Here are a small network's activations along a few directions, averaged over the inputs that share one value of a field.
Related values have similar rows: they may be neighbours, one step apart, or belong to one group.
Strong random noise was added to every row along 11 fixed directions; ignore it. To show where, here is one row again and again, with new noise each time:
[-433  580  -44 -216  383  -84   85 -148  805 -310  289  -54  -47  -55
  -87 -536 -190  187 -199  207   60]
[ -48  471  211  407   -4   40   -4  455  -18  -92 -108 -124 -146  416
   30  202 -494   91 -447  198  103]
[  22   11 -150  760 -453 -223  377  -34  -81  241 -440  -39   29  234
  -17  221   45 -393  154  136 -299]
[  -2  160  512 -107   83  475  -36  693  -13    7   27 -152 -274  387
  235  104 -242  119 -154  -75  261]
[  18 -129  -76  -66  -70  254   31   16    0 -227  108  120 -251  -92
   89 -201  -62  193 -128  102   55]
[ -68  273  168  220 -254   53 -391 -287  473  146 -189  -16  284  602
 -108   11 -276 -252   95  -74  248]
[-210  228  193  128 -210  -40   72  -99  516 -251 -108  169 -223 -240
  -46 -204 -227 -208   30  -90  130]
[ -70   17 -127   30  -78 -275  367   32  268 -119  184  -56  -14 -162
   42  -14  221   36  180   72 -260]
[ 226 -139  180  -78  114  207    0  198 -292  -64  293   39 -193   69
  379  205  262  656   87  -20 -184]
[ -78  607   96  255  187  117    4  160  214 -399  135 -112 -313  311
  178 -127 -199  416 -331  253   51]
[ 128 -497   13  238 -292  549  -60 -129 -340  241 -421  399  -44 -129
 -121 -272 -349   12 -338  103   29]
[ 188 -355 -280 -194   34  303  278   30  -12   86    7 -232  273  149
 -159 -464  182 -264  -83  193  -21]
[  49 -193  129 -104 -140 -103   64    1  167   89   54   63  186 -139
  -60   58   26  -94  157 -138  -60]


Field FEDO:
bikis: [ 300  291  445   -1  317  -27 -106  222  -97 -341   99  -69  169 -122
   87  142   -5  529 -309  -78  -72]
sut: [  69 -373   21 -349 -250  259  156   65  253  277  -83  -22  195 -205
 -239 -279  239  -37  149  -67  -70]
bures: [ 305  260  506  354 -143   58  -71 -229  147   94 -453   83  174 -174
 -143  -91   79   -8  119 -214  -34]
kinem: [  99  -69  122  207 -130 -274   57  283 -134  -11 -156   -6   93 -145
  -69  314 -193  -62 -170  -72  -84]
guke: [-569 -137 -282 -249  -76   12 -182  207 -243  376  -80   91  -89   71
 -167  188 -378 -327 -142   85  240]
vopek: [-535  438 -122  109   95  216  497  618  356  -46   46 -300 -485  318
  137 -346  218  138   24  242 -103]
lokat: [-158 -441 -467 -197 -210 -270 -180  -31 -285  139   86   80  112 -176
 -133  147   21 -105  -14  106    2]
lerun: [ 217  340  148  177 -109   29 -459 -259  135 -213    3  164  -42   99
  -52   68  -65  357  -60  -27  141]
pepa: [ 108  216  -34  331  -50 -324  169 -345  196 -203 -252  -44  190 -348
 -171 -128   85 -430   -5 -142 -130]
FEDO is arranged as 3 separate groups.
List the group mates of vopek, in the order listed. -> guke, lokat
List the group mates of sut, in the order listed. -> bures, lerun

Field ZEG:
litil: [ 352  -70 -198 -358  202 -202 -355 -351 -230 -154  353    7  254 -161
  -77  155   79  349  -87   16   22]
des: [ -43 -127  229 -253  150  -64  142 -202  526  112   67  -67  224  -67
  -15 -328  185 -156  345 -141  -19]
malap: [  -8 -456  -51 -510  -65  106  591  644  295  277   97 -335  383  -81
 -183 -103  110 -455   47  -77 -107]
dopi: [  47 -515  129 -293 -322  465   -4  330  -77   11  264  114 -154   26
  137 -133  212  340  177  -96   52]
por: [   1   35 -236   62   -2 -169   98 -222  138 -144   55  -91   93  135
   10  -46   10 -159   59  146  -17]
vemi: [ -79  147   86  526 -316   28  179  521 -260   25 -288 -187 -235  345
  165  368   29 -186  -22   31  -46]
lis: [-402  137  104 -249  330   55 -126  -60  -73  109  164  234 -151 -300
  221   68   10  450   25  -52 -113]
gagi: [-284 -309  120 -548 -350  366 -658   19  495  209   91  401    2   58
 -309 -150 -635   92 -186 -121  501]
teni: [ 751 -225 -277  254 -425  -98 -191 -249 -415 -349   71  -52   66  142
   69  282  512  116  243  -41 -113]
ZEG is arranged as 3 separate groups.
List the group mates of vemi, in the order listed. -> dopi, lis
List the group mates of litil, in the order listed. -> gagi, teni

Field MAVO:
rato: [  33  329  -76 -663  670 -689 -298 -347  -63  -72  619 -203  226 -329
  -69  328  193  -90  333 -305  120]
mov: [ 323   15 -539  -46 -191 -750   28   -6 -493 -703  288 -215 -249 -322
   93  620  335 -342  255   15   95]
kotim: [-185  -44  167 -469  340  -55   81  411   23  -74  349 -204  -55 -125
  114   -1  169   -3   39 -105   48]
pego: [-147  181 -116  252  342  245   -8 -323 -119  220 -261   96 -169  292
  192 -131 -119  136  -50  116  -40]
nam: [ 127  -86  154 -350  457  800  -29 -172  101 -125  -96  104  -25 -205
  -13 -756 -151  156 -382   91  169]
lifu: [ 236 -529   69 -409   -7  254 -267   95 -476  357  -97  -10  237   47
 -259  232  -25 -378   19 -155  305]
tobo: [-183  -42    0 -694  152  361 -404  171  278 -195  834  -83 -284  470
  375  -49  162  628  280 -229  294]
gos: [ 286  417  423  210   91   17  -79  -31  121 -467 -125  -60 -241  -41
  243  -76 -133  127 -207  -85  128]
pif: [-283   28    5  368 -376 -378  -43 -383  204 -151 -275  245 -116 -210
  -80  -68   65 -534  342 -187   77]
MAVO is arranged as 3 separate groups.
List the group mates of tobo, in the order listed. -> kotim, pif
List the group mates of rato, in the order listed. -> mov, lifu
